Each row below holds a small network's activations on one input, seen along a few directions.
Each table varies a few parts of the input and shows all the possible inputs, shuffled.
A made-up example of a description, with smaller parts first: values(3) and (point or line(9) or (ring(5) and line(6))).
Shared parts are said once, and a part with two or three values counts as separate values.
In the rows, 128 means zero.

Other details of the inputs shift rows strongly along three fixed directions, in all tables alike. That doesn't count.

Table:
r1: [115 131  67 144 197 123 107 119 189  55 132]
r2: [ 83 159  46 128 120 139  91 118 123 106 112]
r3: [129 120 220 120  80 136 128 175  61 155 140]
r4: [129 125  80 146 229 142 173 129 162 106  95]
r5: [152 106 203 113  84 114 139 128  75 190 124]
r6: [171 111 238 154 161  91 134 168 110  96 132]
r7: [111 123 212 115  66 130 119 162  26 172 124]
r8: [183  74 225 131 156 102 157 130 145 138 148]
r9: [124 154 131 125  96 126 115 130  99 140 112]
r10: [111 111 208 122  62 134 112 167  28 172 126]
r11: [117 158  70 122 213 116 115 130 191  80 146]
r12: [100 162 161 135 197 142  98 179 135  32 136]
r13: [158  87 227 156 198 138 184 180  88 118 102]
r14: [ 47 157 123 132  74 174  79 184  59  88 122]
r15: [ 81 176  41 122  75 152 101 132 121 119 120]
r16: [156 104 154 155 206  94 122 125 164  77 128]
r17: [134 136  98 121 196 126 128 116 192  95 150]
r18: [165 115  83 125  69 128 151  53 169 187 121]
r19: [142 105  70 113  54 125 149  59 139 216 129]
r20: [ 83 180  41 119  80 147  99 131 116 120 117]
r21: [127 151  73 133 233 101 119 136 204  65 152]
r22: [152 119 158 140 167 126 133 126 172  86 139]
r23: [109 126  59 147 225 165 169 142 179  79 107]
r24: [ 68 175 135 125 101 166  90 190  83  75 128]
r25: [191  54 224 150 181  90 151 132 150 124 154]
r26: [ 94 131 166 131 216 145 110 192 161  28 162]
r27: [116 109 210 137  45 139 112 161  34 153 114]
r28: [151 101 204 113  79 120 141 130  80 188 127]
r29: [103 151 166 139 223 127  99 180 148  20 131]
r30: [107 131 126 123 113 120 108 131  88 156 123]
r31: [185  67 223 154 140 103 157 122 145 116 139]
r32: [161 106  81 124  69 124 151  55 167 185 116]
r33: [111 125 116 135 125 170 170 149  81 157  86]
r34: [154 120  74 113  51 121 143  52 139 205 102]
r35: [202  93  90 132 167  80 164  70 214 157 148]
r36: [197 102  99 123 178  90 161  55 212 163 142]
r37: [148  83 190 146  93 162 194 147  66 191  94]
r38: [ 51 179 122 114  84 164  89 202  60 107 140]
r39: [ 96 153 158 133 196 137  98 180 134  30 131]
r40: [ 77 183  51 111  85 164  98 117 121 123 113]
r41: [159 129  63 111  63 103 145  69 129 224 123]
r42: [157 120  79 107 100 103 146  56 151 212 116]
r43: [162 108  76 126  79 109 147  50 152 186 110]
r44: [ 64 181 132 110 124 155  89 194  72  95 137]
r45: [115 141  72 128 195 135 123 135 204  70 161]
r46: [154 115  75 114 100  98 146  54 144 209 118]
r47: [189  82  95 128 173  86 163  56 210 155 143]
r48: [159  98 247 133 165 121 141 166 123 109 156]
r49: [126 135 226 116  97 128 121 163  52 164 128]
r50: [ 89 163  67 118  84 135 105 105 102 144 102]
r51: [ 55 178 129 123  69 178  88 190  68  90 127]
r52: [166 116 201 130  69 112 138 127  76 173 115]
r53: [ 92 129  69 123 106 146 110 121 130 136 138]
r54: [ 98 153  55 126 148 139 115 140 170  96 154]
r55: [208  81 229 150 168  90 156 130 157 109 139]
r56: [115 143  70 136 200 119 113 114 187  56 130]
r57: [202  79 228 138 181  89 159 137 155 127 155]
r58: [153 101  76 115  86 113 152  59 154 201 130]
r59: [ 55 196 134 115  91 166  79 177  56 100 110]
r60: [189  76 227 144 144 103 154 124 147 121 132]
r61: [ 91 146  53 123 170 129  99 125 149 102 135]
r62: [127 148 125 130  90 121 117 137  97 135 118]
r63: [ 68 164  45 118  80 158 100 118 117 117 114]
r64: [ 79 172  41 125  70 157 103 133 125 117 125]
r65: [159 112  82 113  81 128 154  60 166 204 137]
Description of these inputs: line(5) and (point or (values(2) and line(6))).
The inputs of r55 and r9 match in every part but the line(5) part. If r28 is changed in the same way as r55 into r9, which row does it become? -> r42
The inputs of r60 and r32 match in every part but the line(5) part. If r8 is changed in the same way as r60 into r32, which row does it become? -> r26
List by row number the other rows that have the line(5) part in common with r12. -> r2, r5, r7, r13, r36, r39, r41, r44, r52, r56, r61, r62
Which other rows does r21 become when the line(5) part takes its other values? List them by row number. -> r35, r38, r41, r54
Which other rows does r40 become when the line(5) part takes its other values? List them by row number. -> r12, r18, r22, r59
Which other rows does r1 become when the values(2) part takes its other values? List them by row number. -> r10

Table:
r66: [127 146 114 117 175  99 107 119 157  98 142]
r67: [103 141  72 130  94 156 125 120 117 127 109]
r68: [ 97 155 128 125  85 144  88 149 105 106 130]
r69: [131 138 167 114  87 113 107 135  83 170 133]
r70: [140 110 119 135 175 110 143 116 147 135 125]
r71: [116 136 105 122 187 138 133 132 149 110 126]
r72: [ 93 152  78 101 105 134 111 126 121 151 142]
r73: [137 114 107 119  57 129 135  95 134 173 132]
r74: [155  95 173 143 143 136 153 127 139 117 121]
r75: [192  99  88 127 141  94 177  64 175 198 118]
r76: [124 121 219 133  68 138 113 167  66 127 140]
r77: [ 96 146 141 131 201 139 115 185 114  67 134]
r78: [185  83 197 153 129 114 167 129 132 136 120]
r79: [124 143 103 122  67 121 108  99 123 139 119]
r80: [119 143 104 127 185 133 137 137 150 111 128]
r81: [124 130 101 141 159 146 141 126 164  90 122]
r82: [ 94 162  96 108 106 134 100 133 107 144 142]
r83: [148  89 191 155 142 125 143 143 119 107 122]
What is each input in this table made of? -> values(2) and (line(4) or line(5))
The inputs of r71 and r74 match in every part but the values(2) part. If r80 is changed in the same way as r71 into r74, which row does it become? -> r81
A walk changes only the line(4) part. It starts at r79 and steps to r68. List the rest of the walk in order. -> r76, r73
Which other rows does r73 become when the values(2) part takes its other values? List them by row number. -> r72

Table:
r84: [ 79 187  86 104 105 131  89 153 113 110 144]
r85: [ 97 150 216 141 109 147 119 209  37  90 105]
r86: [ 96 161  75 134 217 132 112 157 156  74 136]
r87: [ 96 150  70 137 192 156 146 153 167  53 114]
r88: [206  93 185 130 116  71 149  93 151 184 150]
r89: [151 121 166 104  88 100 122  90 114 183 134]
r90: [167  76 202 154 159 130 153 138 146 108 133]
r91: [106 150  70 101  56 140 114 112 126 176 148]
r92: [159 104 205 150 210 106 139 161 122 105 142]
r93: [163 124 147 118  94  97 136 111 102 192 122]
r94: [149 112 168 132 246 103 144 129 170  83 132]
r95: [113 137 192 117 136 131 114 188 117  86 169]
r96: [180  74 138 146 166 119 166  84 198 126 127]
r97: [117 164  92  97  69 111 115 111 117 167 136]
r98: [129 107 164 149 119 153 134 154 111 117 130]
r99: [153 116 190 128  10 117 115 103  59 203 113]
r100: [145  95 158 138 243 125 158 139 172  91 136]
r101: [198  81 123 127 172  97 204  83 183 177 126]
r102: [ 46  83  82 130 126  99  70 146  80 103 146]
r103: [ 81 162 105 120 148 147 105 154  91 122 119]
r104: [164 108 149 150  95 120 146 106  95 175 102]
r105: [110 161  59 116 187 120 137 127 164 103 124]
r106: [206  80 192 116 105  86 170  95 162 180 160]
r107: [172 107 212 158 180 101 125 158 133  78 129]
r108: [ 69 183  94 135 134 156  72 171  94  65 116]
r109: [ 72 179  87 103 130 141  84 140 100 119 118]
r110: [120 146 214 132  80 129 111 184  44 114 108]
r111: [135 136 175 128 144 111 110 161  94 128 135]
r112: [145 140  42 117 143 107 154  81 167 169 118]
r113: [111 170  76 112  46 126 111 105 118 144 116]
r114: [194  82 192 146 113 104 151 114 163 131 150]
r115: [ 89 151 226 114 108 131  82 189  53 109 145]
r116: [153  94 212 134 190 120 159 177 145  95 158]
r117: [107 153  87 141 105 145 120 131 100 133 100]
r118: [161 104 220 140 153 114 139 163 158  61 157]
r119: [148  97 145 125  94 135 150 118 108 196 139]
r120: [ 76 147  95 120 145 168 122 157  95 129 120]
r121: [144 125  50 115 114 119 127  78 193 163 159]
r122: [117 156  65 135 173 128 137 123 167  79 107]
r123: [ 67 159  74 122 136 172 121 167  95 128 122]
r124: [154 134  48 117 111 108 132  37 174 162  94]
r125: [143  99 181 145  50 154 156 136  42 198  97]
r126: [102 124 200 120  89 154 132 194  56 149 138]
r127: [ 98 145  64 149 194 159 137 153 167  59 116]
r128: [ 74 164 103 114 146 148 106 148  94 121 114]
r129: [116 111 192 136  75 162 145 150  46 162  91]
r130: [137 111  39 108 121 133 153  55 185 192 128]
r131: [144 154  44 103 135  98 135  80 172 156 123]
r132: [165 142  32 119  98 100 146  49 180 165 100]
r133: [ 58 165  86 142 142 186 111 188  95  73 110]
r134: [163  97 169 118 192 103 136 107 199  99 168]
r135: [150 102 175 127 211 110 123 135 197  72 175]
r136: [121 152  69 142 151 123  93 110 179  78 141]
r137: [122 139  73 117  65 137 139  66 105 190  79]
r138: [156 105 158 121  78 121 127 112 117 185 159]
r139: [ 26  98  76 146 121 119  56 163  78  52 130]
r140: [176  89 210 154 174 106 153 122 132 114 109]
r141: [167 130  41 134  87 102 126  46 189 168 125]
r142: [170  91 160 142 170 111 135 100 205  85 152]
r143: [170 111 164 121 216  85 134 105 176 105 135]
r144: [ 95 132 226 134  85 159  91 194  64  86 143]
r145: [137 144  72 112  72 116 116  82 103 211 118]
r146: [128 132 163 131 148 120 135 160  95 136 125]
r147: [208  96 180 124 131  72 161  98 137 182 131]
r148: [154 100 179 138 195 117 127 124 201  48 155]
r149: [210  63 168 136 127 101 200  91 135 220 122]
r150: [126 130  54 133 136 143 150 107 186 109 125]
r151: [121 121 176 116 133 138 150 171 111 125 143]
r152: [112 138 226 123  71 131  97 155  58 117 119]
r153: [141 116  41 139 117 141 149  82 186 147 123]
r154: [ 75 167  85 135 125 160 101 145  95 101  99]
r155: [213  63 173 137  89 104 200  79 158 191 118]
r156: [ 77 180  93 114 113 136  77 158 108 110 148]
r157: [180 102 144 160 197 100 159 118 177  97 117]
r158: [ 68 161 120 111 134 158  80 171 119  83 163]
r159: [ 93 141  65 117  79 169 143  96 102 164  83]
r160: [ 40 167 101 100 148 180 101 174 107  86 134]
r161: [115 156  73 125 172 115  91 121 174  95 160]
r162: [141 124 189 125  41 123 120 114  50 186  91]
r163: [ 80 129 216 122 118 167 111 211  48 116 142]
r164: [167  86 137 142  77 138 171  85 103 206  93]
r165: [121 134  63 108  74 145 164 102 104 212 108]
r166: [ 97 163  85 121 194 121  83 137 176  66 159]
r167: [ 96 140  68 137 217 154 129 152 158  85 139]
r168: [ 70 151 102 107 146 168 128 148  97 125 113]
r169: [ 94 139  88 117 106 158 125 144 115 153 138]
r170: [117 165  72 117  44 124 111  99 120 152 117]
r171: [139 110 176 134  42 150 168 142  48 191  92]
r172: [149 138  42 131 125 112 121  59 173 145 105]
r173: [105 163  66 104  88 128 101 100 100 179 114]
r174: [175  99 214 146 149  95 124 118 150 100 137]
r175: [179  92 207 144 132 109 146 138 161  97 154]
r176: [120 135  83 128  48 148 110  98 126 157 135]
r177: [101 132  69 125 164 156 131 108 184  83 121]
r178: [ 96 142  74 143 180 157 126 154 182  52 136]
r179: [104 131 224 139  79 154  97 201  65  91 147]
r180: [124 154  90 126  55 123 108 105 120 151 120]
r181: [173 117 157 154 208  94 132 137 181  61 130]
What is each input in this table made of? -> values(2) and (point or (ring(6) and line(8)))
The inputs of r131 and r132 match in every part but the values(2) part. If r119 is changed in the same way as r131 into r132, which row does it become? -> r98
The inputs of r123 and r133 match in every part but the values(2) part. If r84 is changed in the same way as r123 into r133, which row does it become? -> r170
The inputs of r90 and r163 match in every part but the values(2) part. If r136 is changed in the same way as r90 into r163, which row does it become? -> r161
Which other rows does r95 become when the values(2) part takes its other values? List them by row number. -> r175
Which other rows does r169 become when the ring(6) part takes its other values? List them by row number. -> r86, r111, r121, r123, r156
